A small network was shown many inputs. Here are its activations along a few directions, one row for each input.
Each table varies a few parts of the input and shows all the possible inputs, shuffled.
Descriptions start from the smaller parts, as in this example, which fits no table here: one of 2 separate values, together with either a single point or one of 9 places along a line or (one of 6 places along a line, together with one of 8 places around a ring).
Shared parts are said once, and a part with two or three values counts as separate values.
In the rows, 128 means zero.

Other details of the inputs shift rows strongly along two fixed directions, in all tables alike. That doesn't count.

A family of inputs:
row 1: [67, 124, 170, 100, 147, 58, 148, 56, 118, 76, 132, 131, 168]
row 2: [109, 118, 92, 135, 177, 136, 130, 167, 209, 164, 158, 144, 198]
row 3: [184, 155, 99, 197, 51, 119, 152, 131, 115, 164, 121, 165, 137]
row 4: [148, 152, 170, 123, 73, 126, 152, 109, 105, 79, 128, 56, 101]
row 5: [129, 174, 84, 215, 76, 159, 102, 139, 110, 153, 127, 154, 116]
row 6: [160, 140, 135, 102, 132, 154, 95, 100, 83, 83, 101, 154, 52]
row 7: [137, 141, 136, 103, 127, 161, 127, 114, 136, 108, 137, 57, 50]
row 8: [129, 103, 82, 134, 185, 118, 132, 157, 185, 175, 153, 183, 187]
row 9: [158, 142, 147, 125, 124, 123, 103, 114, 58, 101, 105, 138, 60]
row 10: [76, 126, 151, 68, 182, 137, 84, 104, 149, 57, 151, 120, 160]
row 11: [130, 158, 140, 99, 102, 138, 161, 120, 107, 127, 135, 46, 77]
row 12: [166, 160, 73, 170, 82, 131, 161, 140, 115, 209, 128, 153, 109]
row 13: [57, 85, 166, 77, 165, 80, 114, 115, 158, 116, 151, 81, 140]
row 14: [121, 144, 121, 125, 127, 146, 131, 82, 118, 119, 118, 102, 33]
row 15: [51, 130, 141, 77, 174, 72, 157, 68, 119, 123, 140, 121, 141]
row 16: [114, 132, 83, 205, 63, 136, 124, 138, 145, 198, 122, 131, 88]
row 17: [146, 172, 95, 197, 74, 176, 97, 173, 129, 145, 148, 111, 137]
row 18: [97, 97, 139, 64, 211, 80, 121, 77, 138, 117, 138, 158, 117]
row 19: [190, 126, 167, 117, 100, 108, 168, 128, 80, 90, 101, 108, 94]
row 20: [114, 104, 125, 142, 138, 146, 126, 159, 180, 148, 139, 153, 242]
row 21: [122, 72, 176, 69, 181, 105, 130, 108, 116, 94, 116, 151, 175]
row 22: [92, 115, 117, 147, 119, 146, 111, 129, 182, 148, 161, 140, 238]
row 23: [167, 115, 156, 116, 99, 142, 125, 89, 78, 115, 94, 136, 77]
row 24: [159, 86, 157, 105, 127, 109, 138, 148, 98, 132, 98, 98, 45]
row 25: [89, 117, 161, 54, 191, 89, 167, 131, 136, 115, 138, 91, 165]
row 26: [138, 146, 95, 202, 53, 178, 124, 112, 129, 165, 115, 149, 130]
row 27: [156, 145, 164, 119, 129, 153, 114, 161, 87, 80, 108, 83, 85]
row 28: [174, 128, 157, 114, 140, 132, 116, 149, 62, 88, 103, 121, 73]
row 29: [79, 74, 174, 73, 184, 81, 128, 145, 156, 116, 128, 94, 144]
row 30: [134, 174, 69, 196, 81, 193, 95, 127, 136, 139, 123, 170, 108]
row 31: [122, 119, 90, 127, 163, 95, 166, 161, 154, 191, 151, 170, 210]
row 32: [110, 132, 98, 137, 165, 161, 96, 174, 187, 122, 146, 174, 220]
row 33: [130, 116, 88, 136, 173, 143, 98, 163, 164, 133, 141, 212, 209]
row 34: [155, 117, 85, 189, 75, 122, 122, 153, 134, 210, 118, 156, 87]
row 35: [170, 142, 175, 121, 91, 127, 166, 140, 105, 82, 107, 72, 108]
Description of these inputs: one of 5 places around a ring, together with either one of 3 separate values or one of 4 places along a line.
Q: The inputs of row 16 and row 13 match in every part but the place on the ring of 5. If row 26 is changed in the same way as row 16 into row 13, which row does it become?
A: row 22
Q: Change only the choice among 3 separate values in row 15. List by row number the other rows that result.
A: row 14, row 16
Q: Start at row 6 and move only the place on the line of 4, one step at a time. The first step leads to row 9. Which rows follow, in order?
A: row 23, row 3

A family of inputs:
row 36: [103, 113, 89, 126, 143, 129, 142, 133, 198, 161, 175, 136, 213]
row 37: [131, 109, 130, 100, 145, 131, 106, 149, 108, 120, 133, 103, 75]
row 38: [161, 161, 99, 172, 85, 116, 132, 140, 85, 162, 126, 132, 111]
row 39: [155, 143, 85, 164, 101, 156, 149, 149, 155, 139, 131, 112, 89]
row 40: [129, 106, 167, 95, 117, 126, 146, 134, 126, 145, 116, 74, 88]
row 41: [123, 133, 156, 136, 107, 122, 135, 102, 122, 75, 121, 110, 90]
row 42: [88, 96, 83, 131, 164, 142, 108, 145, 167, 170, 143, 181, 186]
row 43: [151, 154, 93, 171, 86, 141, 142, 115, 89, 166, 105, 155, 117]
row 44: [130, 146, 142, 123, 134, 141, 119, 112, 142, 77, 117, 94, 85]
row 45: [141, 124, 115, 184, 77, 127, 135, 162, 120, 156, 100, 112, 106]
row 46: [79, 148, 110, 168, 139, 107, 137, 141, 155, 131, 154, 169, 219]
row 47: [154, 113, 169, 57, 138, 118, 146, 143, 127, 80, 116, 126, 171]
row 48: [100, 117, 150, 97, 170, 120, 71, 135, 129, 98, 135, 119, 126]
row 49: [133, 144, 134, 87, 134, 147, 161, 127, 109, 117, 139, 74, 111]
row 50: [90, 96, 105, 136, 154, 115, 119, 135, 167, 193, 130, 187, 173]
row 51: [113, 110, 158, 123, 112, 150, 103, 104, 92, 100, 103, 137, 88]
row 52: [142, 133, 119, 181, 75, 148, 92, 161, 112, 142, 133, 138, 108]
row 53: [109, 156, 141, 93, 176, 116, 97, 117, 109, 91, 143, 122, 131]
row 54: [144, 143, 120, 158, 84, 188, 105, 167, 150, 147, 125, 87, 129]
row 55: [151, 158, 75, 149, 114, 178, 142, 135, 111, 160, 125, 147, 102]
row 56: [91, 98, 139, 94, 174, 116, 130, 147, 142, 105, 127, 104, 119]
row 57: [99, 102, 109, 138, 154, 89, 109, 161, 166, 190, 153, 167, 172]
row 58: [149, 162, 104, 182, 84, 122, 160, 145, 104, 151, 110, 117, 116]
row 59: [101, 115, 168, 102, 120, 116, 132, 86, 139, 88, 147, 108, 155]
row 60: [152, 123, 108, 176, 79, 120, 106, 158, 105, 169, 118, 129, 106]
row 61: [80, 104, 169, 121, 142, 107, 116, 130, 127, 85, 122, 120, 136]
row 62: [97, 135, 108, 129, 145, 103, 163, 141, 174, 193, 163, 144, 221]
row 63: [116, 131, 153, 121, 138, 148, 104, 146, 129, 88, 105, 86, 87]
row 64: [100, 149, 138, 90, 176, 141, 108, 91, 110, 93, 120, 141, 132]
row 65: [104, 139, 96, 137, 162, 82, 134, 145, 152, 187, 164, 176, 187]
row 66: [153, 182, 111, 154, 89, 184, 131, 148, 130, 139, 133, 90, 133]
row 67: [185, 129, 148, 85, 128, 117, 120, 156, 96, 84, 110, 149, 111]
row 68: [140, 98, 122, 168, 181, 118, 137, 167, 169, 141, 140, 171, 222]
row 69: [124, 151, 166, 113, 101, 140, 147, 108, 92, 94, 132, 87, 122]
row 70: [101, 135, 150, 96, 171, 84, 167, 120, 125, 123, 125, 115, 117]
row 71: [146, 117, 159, 76, 156, 102, 145, 153, 127, 66, 103, 146, 150]
row 72: [110, 102, 141, 103, 141, 93, 128, 61, 112, 112, 111, 151, 123]
row 73: [158, 89, 182, 97, 172, 129, 143, 127, 121, 100, 129, 104, 164]
row 74: [112, 135, 125, 80, 181, 105, 128, 124, 104, 109, 152, 121, 119]
row 75: [132, 139, 132, 112, 136, 160, 101, 82, 127, 93, 112, 131, 86]
row 76: [91, 111, 147, 94, 170, 146, 82, 109, 130, 100, 112, 138, 127]
row 77: [98, 136, 128, 91, 181, 110, 156, 130, 125, 100, 137, 109, 129]
row 78: [126, 106, 145, 90, 127, 153, 135, 144, 126, 122, 129, 68, 101]
row 79: [115, 108, 160, 80, 142, 97, 157, 94, 154, 131, 139, 97, 126]
row 80: [108, 119, 155, 111, 138, 95, 103, 90, 119, 83, 149, 140, 124]
row 81: [141, 145, 136, 114, 136, 134, 90, 108, 126, 90, 135, 112, 86]
row 82: [103, 128, 139, 85, 173, 103, 149, 90, 111, 139, 120, 153, 118]
row 83: [148, 142, 106, 178, 70, 168, 118, 100, 123, 132, 120, 163, 102]
row 84: [156, 142, 105, 170, 92, 128, 160, 140, 158, 164, 121, 121, 82]
row 85: [169, 141, 100, 160, 93, 123, 132, 135, 139, 175, 137, 136, 77]
row 86: [120, 148, 147, 120, 119, 144, 128, 87, 75, 94, 113, 142, 97]
row 87: [95, 147, 108, 156, 138, 103, 110, 135, 132, 140, 169, 180, 206]
row 88: [210, 122, 121, 178, 124, 154, 117, 169, 109, 147, 129, 145, 120]
row 89: [168, 138, 99, 176, 74, 114, 121, 124, 115, 156, 128, 135, 99]
row 90: [145, 117, 106, 172, 78, 147, 117, 131, 103, 169, 94, 146, 102]
row 91: [141, 117, 155, 111, 93, 109, 151, 89, 114, 115, 119, 81, 109]
row 92: [156, 157, 114, 162, 66, 137, 161, 135, 103, 164, 123, 97, 137]
row 93: [141, 115, 101, 115, 148, 127, 123, 151, 156, 133, 120, 226, 222]
row 94: [103, 110, 94, 136, 150, 107, 134, 101, 180, 181, 142, 195, 171]
row 95: [90, 100, 180, 100, 123, 124, 118, 119, 124, 96, 134, 97, 152]
row 96: [141, 127, 114, 170, 97, 135, 145, 174, 148, 177, 110, 116, 89]
row 97: [181, 99, 160, 120, 161, 155, 128, 113, 89, 104, 99, 143, 100]
row 98: [137, 142, 152, 103, 116, 156, 120, 103, 141, 91, 130, 74, 106]
row 99: [101, 111, 72, 132, 160, 134, 123, 111, 180, 159, 154, 189, 184]
row 100: [133, 122, 145, 131, 111, 94, 149, 99, 115, 102, 106, 101, 88]
row 101: [166, 141, 78, 156, 103, 149, 121, 145, 139, 152, 150, 130, 90]
row 102: [100, 90, 170, 94, 127, 96, 132, 116, 117, 123, 119, 88, 150]
row 103: [145, 186, 101, 173, 107, 168, 130, 158, 131, 126, 120, 110, 113]
Q: Describe the family of inputs behind these rows.
A: one of 4 places along a line, together with either one of 2 separate values or (one of 3 separate values, together with one of 5 places around a ring)
Q: The inputs of row 90 and row 60 match in every part but the place on the line of 4. If row 75 is changed in the same way as row 90 into row 60, which row does it become?
A: row 81
Q: The inputs of row 99 and row 36 match in every part but the place on the line of 4. If row 97 is changed in the same way as row 99 into row 36, which row does it become?
A: row 73
Q: Change only the choice among 3 separate values in row 102. List by row number the other rows that result.
A: row 91, row 92
Q: Change only the choice among 3 separate values in row 51. List by row number the other rows that result.
A: row 83, row 86
Q: Start at row 82 and move only the place on the ring of 5, one step at a time. The first step leads to row 43. Which rows follow, in order?
A: row 86, row 64, row 55
Q: Change only the choice among 2 separate values in row 71. List by row number the other rows that result.
A: row 68

A family of inputs:
row 104: [141, 165, 121, 145, 79, 120, 148, 137, 134, 132, 137, 101, 127]
row 105: [106, 84, 181, 63, 185, 98, 126, 79, 131, 74, 135, 149, 188]
row 106: [112, 143, 125, 144, 125, 92, 131, 109, 134, 140, 157, 154, 193]
row 107: [150, 137, 100, 141, 107, 126, 148, 127, 93, 156, 110, 154, 111]
row 108: [100, 122, 144, 119, 176, 122, 94, 138, 131, 92, 147, 168, 221]
row 109: [147, 113, 105, 158, 108, 124, 100, 137, 117, 141, 118, 154, 91]
row 110: [98, 145, 101, 179, 96, 136, 139, 138, 174, 141, 142, 128, 176]
row 111: [153, 160, 105, 139, 138, 175, 107, 164, 122, 117, 129, 143, 109]
row 112: [130, 126, 158, 91, 110, 113, 167, 130, 96, 109, 110, 84, 101]
row 113: [165, 128, 127, 132, 88, 161, 144, 144, 151, 120, 120, 116, 135]
row 114: [154, 155, 116, 140, 131, 179, 113, 173, 128, 119, 135, 100, 130]
row 115: [89, 80, 143, 129, 158, 80, 99, 125, 144, 127, 152, 161, 192]
row 116: [132, 106, 141, 104, 144, 117, 113, 126, 112, 112, 124, 114, 51]
row 117: [130, 151, 107, 158, 116, 159, 110, 187, 158, 121, 140, 141, 194]
row 118: [96, 127, 109, 159, 90, 144, 111, 149, 171, 165, 135, 133, 172]
row 119: [161, 117, 153, 83, 139, 155, 144, 115, 128, 101, 122, 82, 97]
row 120: [81, 93, 175, 66, 182, 66, 148, 91, 98, 102, 135, 140, 183]
row 121: [135, 158, 136, 95, 137, 110, 143, 98, 105, 111, 134, 110, 68]
row 122: [136, 126, 146, 87, 136, 123, 167, 126, 95, 128, 122, 73, 92]
row 123: [150, 165, 101, 150, 101, 117, 130, 109, 109, 140, 128, 149, 108]
row 124: [112, 138, 146, 115, 135, 140, 143, 100, 121, 100, 127, 65, 83]
row 125: [158, 156, 106, 149, 126, 165, 95, 149, 104, 107, 114, 160, 120]
row 126: [58, 105, 175, 95, 180, 83, 125, 65, 124, 74, 140, 132, 174]
row 127: [119, 108, 106, 168, 98, 118, 114, 174, 171, 156, 144, 134, 165]
row 128: [111, 143, 136, 115, 142, 136, 137, 91, 115, 98, 122, 107, 62]
row 129: [120, 131, 117, 140, 104, 164, 114, 135, 142, 163, 129, 92, 108]
row 130: [119, 137, 107, 140, 111, 160, 108, 126, 135, 161, 124, 135, 87]
row 131: [175, 129, 106, 137, 110, 158, 126, 116, 126, 128, 111, 164, 116]
row 132: [126, 100, 156, 97, 172, 84, 128, 110, 107, 112, 100, 152, 114]
row 133: [116, 138, 137, 125, 130, 127, 125, 77, 97, 88, 107, 125, 72]
row 134: [158, 128, 117, 146, 132, 130, 143, 154, 132, 161, 113, 141, 92]
row 135: [135, 119, 119, 165, 110, 114, 145, 177, 168, 166, 124, 139, 177]
row 136: [115, 102, 117, 172, 145, 93, 129, 154, 165, 177, 141, 189, 235]
row 137: [66, 99, 146, 120, 149, 107, 96, 100, 145, 136, 142, 160, 199]
row 138: [146, 164, 110, 141, 106, 130, 147, 132, 133, 152, 148, 89, 118]
row 139: [160, 122, 142, 83, 146, 151, 139, 105, 121, 98, 117, 124, 76]
row 140: [144, 112, 115, 149, 113, 137, 118, 160, 141, 153, 139, 94, 102]
row 141: [149, 112, 164, 102, 149, 118, 150, 139, 115, 125, 109, 75, 84]
row 142: [124, 132, 108, 150, 99, 151, 96, 112, 118, 151, 109, 152, 97]
row 143: [145, 142, 99, 131, 119, 135, 160, 141, 111, 165, 126, 138, 100]
Q: Describe the family of inputs behind these rows.
A: one of 5 places around a ring, together with either one of 2 separate values or one of 6 places around a ring
Q: The inputs of row 124 and row 133 match in every part but the place on the ring of 5. If row 122 is changed in the same way as row 124 into row 133, which row does it become?
A: row 107
Q: Change only the place on the ring of 6 in row 106. List by row number the other rows that result.
A: row 115, row 120, row 126, row 136, row 137
Q: Change only the place on the ring of 6 in row 143. List by row number the other rows that result.
A: row 116, row 121, row 128, row 130, row 134
Q: Change only the choice among 2 separate values in row 111. List by row number the other rows that result.
A: row 139
